A small network was shown many inputs. Here are its activations along a few directions, one row for each input.
Each table varies a few parts of the input and shows all the possible inputs, shuffled.
A made-up example of a description, with smaller parts first: ring(8) and (point or ring(9) or (values(3) and line(6))).
Shared parts are said once, and a part with two or three values counts as separate values.

Other details of the inputs shift rows strongly along two fixed directions, in all tables alike. That doesn't count.

Rows:
R1: [ 32  -5  49 -37 -15  28  33  -4 -10  49 -57  33  78]
R2: [-35 -28  49 -47 -13 -34  39 -26  14 -36  15 -70   3]
R3: [  0  25 -24  50  23 -14   6  52   9 -36  23   1 -36]
R4: [ 34  14   0 -18 -18  29 -31 -16   8  52 -44  12  39]
R5: [ 23  35 -38  30 -13  -8 -37  11 -22  14  -3 -16 -30]
R6: [  4   7   8 -14  -8  49 -36 -31  12  49  -4  54  10]
R7: [  9  19 -37  53 -28 -27 -30  35   0 -32   4 -27 -29]
R8: [ -4 -44  33 -85  21   9  35 -34  16  15 -32 -17  56]
R9: [-10 -33  -4 -13  14 -18  25   6  10 -36   7 -22   6]
R10: [  2 -24  59 -46 -13  56  14 -41  20  57  -6  21  67]
R11: [ -6 -20   4  -2  18 -36  25  34   4 -40  20 -13  -6]
R12: [ 36  26  -3  -6 -14  28  -5 -30 -16  23 -43  35  33]
R13: [-19 -11  16 -33  -5  12   3 -24  -5  35   4  -3  -6]
R14: [-33 -12  28 -13 -11 -34  17  26  12 -13  23 -14   0]
R15: [  5  -4  -3   4 -27 -29  38   2 -10 -40 -22 -29  11]
R16: [-11  17  -6  33  -2  -8 -13 -10 -21 -25  50 -19 -61]
R17: [  4  -4  -5 -13  18  41 -34 -28 -15  63 -12  56  10]
R18: [ -2  27 -43  37  24  -4  -8  13  10 -44  11 -15 -47]
R19: [ 47  39 -16  52 -18  28 -56  41  -6  40 -10  56   1]
R20: [ 35  18 -38  21  33  55 -41 -16 -23  37  11  66 -17]
R21: [-20  -9 -34  45   2 -27 -23  15   2 -37  26   8 -40]
R22: [-42 -52  43 -49   4 -61  49  14  16 -12  -5 -40  30]
R23: [-27   5 -22  41 -16 -15 -21  16   6 -36  38   0 -44]
R24: [-12  -7  50  -8  -9  -2  19   6   8   3  28  -2  20]
R25: [ 18  14 -27  24  13  38 -62 -18  -1  32  -1  77 -15]
R26: [-15 -13  -6  -1  16  -9  37  11  24 -26  -6 -38   3]
R27: [ -3  27 -45  36  32  -3   1  11 -11 -25  17 -22 -55]
R28: [-11  -8  13 -39 -10 -46  56 -17 -32 -31 -32 -71  18]
Each input here is: line(4) and (values(2) or line(5)).
Changing only the line(4) part turns R26 into R27. The same change can be made to R21. Which row results?
> R17
Start at R2 and move only the line(5) part, one step at a time. The first step leads to R6. Which rows follow, in order?
> R25, R8, R18

Rows:
R29: [ 18  21  -6  14   7  31 -17 -22 -17   9  10   6 -11]
R30: [  7  12  -5   9  -5  21 -43  -1  -1  24  15  11 -16]
R31: [ 21  11  18 -23 -22  20  19  -9 -13  39 -38   4  39]
R32: [ -4   4 -15  24   5 -10 -33  24  -9  -5  24  29 -27]
R33: [  9  15  -1  12 -21  24 -13 -20  -9   6   8  22  -9]
R34: [ 24  29 -28  11  10  12 -11   1 -13  15 -26  10 -11]
R35: [  2  13  -3  32  -3 -14 -23  16 -12  -5  27  31 -19]
R36: [-37 -51  37 -83   4 -30  49 -23  17   7 -14 -92  35]
R37: [ 25   2 -33  22   5   8 -24  18   9   9 -17  18   8]
R38: [  3  -5  20 -28   1  36   9 -43  -5  25 -22   7  28]
R39: [ -2   8 -19  20  19  27 -14  12  22  14  15  25  -5]
R40: [ 14  21 -33  17   3   8 -18  10  -8  28 -20   8  -6]
R41: [  2 -13  39  -9  -1  13   8   1  11  33  -1  25  28]
R42: [ -6  24 -20  47  14  -1   6  16  -1 -49  31  -5 -33]
R43: [13  9  0 25 18 27  2  1 -9  2 10 32 -4]
R44: [ -6   2 -16  18  -8   5 -39   1  -1   5   9  34 -19]
R45: [ 13   5 -11  14  28  22  -5   4   2   6   7  34 -15]
R46: [  9  13  -3  -6 -13   9 -17  12  -4  38 -28   6  14]
R47: [ -3  -7  33 -25 -19  20  -6 -30   9  40 -12  10  30]
R48: [-29 -26 -11  11  17 -42  23  28   9 -41  25 -40 -35]
R49: [  1  -3 -24  11  20   7 -22   6  -6  17  13  33  -9]
R50: [ 31   1 -12 -12  11  16  -2   1   8  11 -36  16  27]
R51: [-30 -50  38 -85  22 -42  66 -15   6 -13 -21 -56  37]
R52: [-22 -41  17 -58   5   3  19 -30  13  33 -27  -7  43]
R53: [-27   2  13  19  -7 -40  18  26  20 -44  30 -36 -20]
R54: [  3  -4  15 -32  25  36  19 -14  24  26 -13  16  33]
R55: [ 10  12  -2  37  -4   7   0  19  -8 -15  28  29 -23]
R56: [-19  -6  -5   8  13 -44  27  10 -21 -57  21 -33 -25]
R57: [-25 -13 -20  -5  10 -47  16  -6  -3 -56   8 -35 -36]
R58: [-21  -7  -4   8 -23 -44  20   2 -12 -58  20 -29 -29]
R59: [ 34   7   2   4 -19  14   1   6  -1   6 -22  21  34]
R60: [ -6  12 -31  18   9  -9 -14 -12  -4 -32  14  -9 -49]
R61: [ 15  -3  34 -37 -16  33  10 -31  -5  40  -6  -1  34]
R62: [ 25  18 -15  42 -17 -13 -26  25   3 -11  -2  16  -2]
R63: [-48 -53  51 -82 -16 -34  42 -20  21  -2 -22 -76  35]
R64: [ 18  31  -6  26 -20   2 -19  10 -11  28 -15  14   0]
R65: [-30  -8  -1  17 -21 -58   4   8  -2 -51  23 -32 -33]
R66: [  9  17 -13  32  -6  -7 -10  15 -23 -21  31  30 -25]
R67: [ 23   6 -17  20  -8   6 -34  27   9   7 -16  23   9]
R68: [ 14  -5  13 -42  16  32   0 -35   3  37 -14  -2  20]
R69: [-24  -8 -10   8  -1 -40  22  -8 -15 -62  11 -35 -29]
R70: [-36 -16 -22   1  -1 -41   6  -1   6 -41  17 -56 -40]
R71: [ 22  21  -3   2   0  22   8  -9 -21  23 -35   3  18]
R72: [10 19  8 16 -5 31  4  5  8  4 16 31 10]
R73: [-35  -8   3  10   1 -36  11  36  24 -46  27 -41 -28]
R74: [ 34  17 -19  27   2  18  -9   6 -10  -8 -20  21  14]
R75: [  7  -2  36 -28 -13  21  -8 -24   4  47  -3  -1  30]
R76: [ -4 -25  34 -27   7  23   2   7  16  40 -10  24  30]
What is each input in this table made of?
> ring(6) and (values(2) or line(6))
Changing only the ring(6) part turns R42 into R73. The same change can be made to R69. Which row results?
> R44
Changing only the ring(6) part turns R66 into R49. The same change can be made to R31. Which row results?
> R40
List by row number the other rows that have the ring(6) part in common with R45.
> R34, R50, R51, R54, R57, R60, R68
Change only the line(6) part in R49. List by row number the other rows that result.
> R36, R39, R48, R52, R70
Change only the ring(6) part in R50. List by row number the other rows that result.
> R37, R59, R62, R67, R74
Change only the values(2) part in R74. List by row number the other rows that result.
> R71

Rows:
R77: [-18 -19  23 -36  -3  20  -6 -27   6  47  -2   4  18]
R78: [ 23   7  36  -9 -25  42 -11  -4   5  49 -12  43  47]
R79: [-31 -19  -8  19  -9 -85  16  53  11 -72  21 -63 -32]
R80: [ -1  36 -46  60 -22 -53 -12  15 -24 -78  29 -54 -76]
R81: [  7  12 -40  36  13  27 -59   1   1  22  29  55 -41]
R82: [ -8  20 -25  50   9  -4 -22  -4 -14 -41  48  21 -63]
R83: [ 15   5  29 -11 -18  31 -19   4   8  62 -19  43  45]
R84: [ 17   2  12 -29  -3  20  20 -33 -15  21 -34   5  40]
R85: [-27 -34   7 -52   9 -48  59   0   8 -39 -37 -89  19]
R86: [-23 -35  39 -62  26   2  46 -24  12   7  -1 -26  28]
R87: [ 25  25 -30  62  10  24 -38  33  10   6  10  62 -11]
R88: [ 11  22 -24  63   7 -13  -5  44  -5 -40  33  19 -38]
R89: [ 26  15   2 -21 -11  36 -20 -26  -7  64 -42  21  31]
R90: [ 11  29 -18  48  -4  39 -54 -17 -10  13  39  49 -38]
R91: [-27 -10 -18   3  22 -17   1   5  13 -33  25 -17 -33]
R92: [ 23   2  31  -7 -11  41   5  -5   1  40 -15  58  48]
R93: [-20 -28  16 -51  11 -46  71  -5  -5 -42 -26 -87  20]
R94: [ -4 -29  13 -61   0 -17  25 -12   5  15 -48 -46  36]
What is each input in this table made of?
> values(3) and ring(6)
Changing only the values(3) part turns R93 into R88. The same change can be made to R94. Which row results?
> R79
Change only the ring(6) part in R81. List by row number the other rows that result.
> R77, R82, R86, R90, R91
Change only the values(3) part in R87. List by row number the other rows that result.
> R85, R91
Change only the values(3) part in R92. List by row number the other rows that result.
> R82, R84
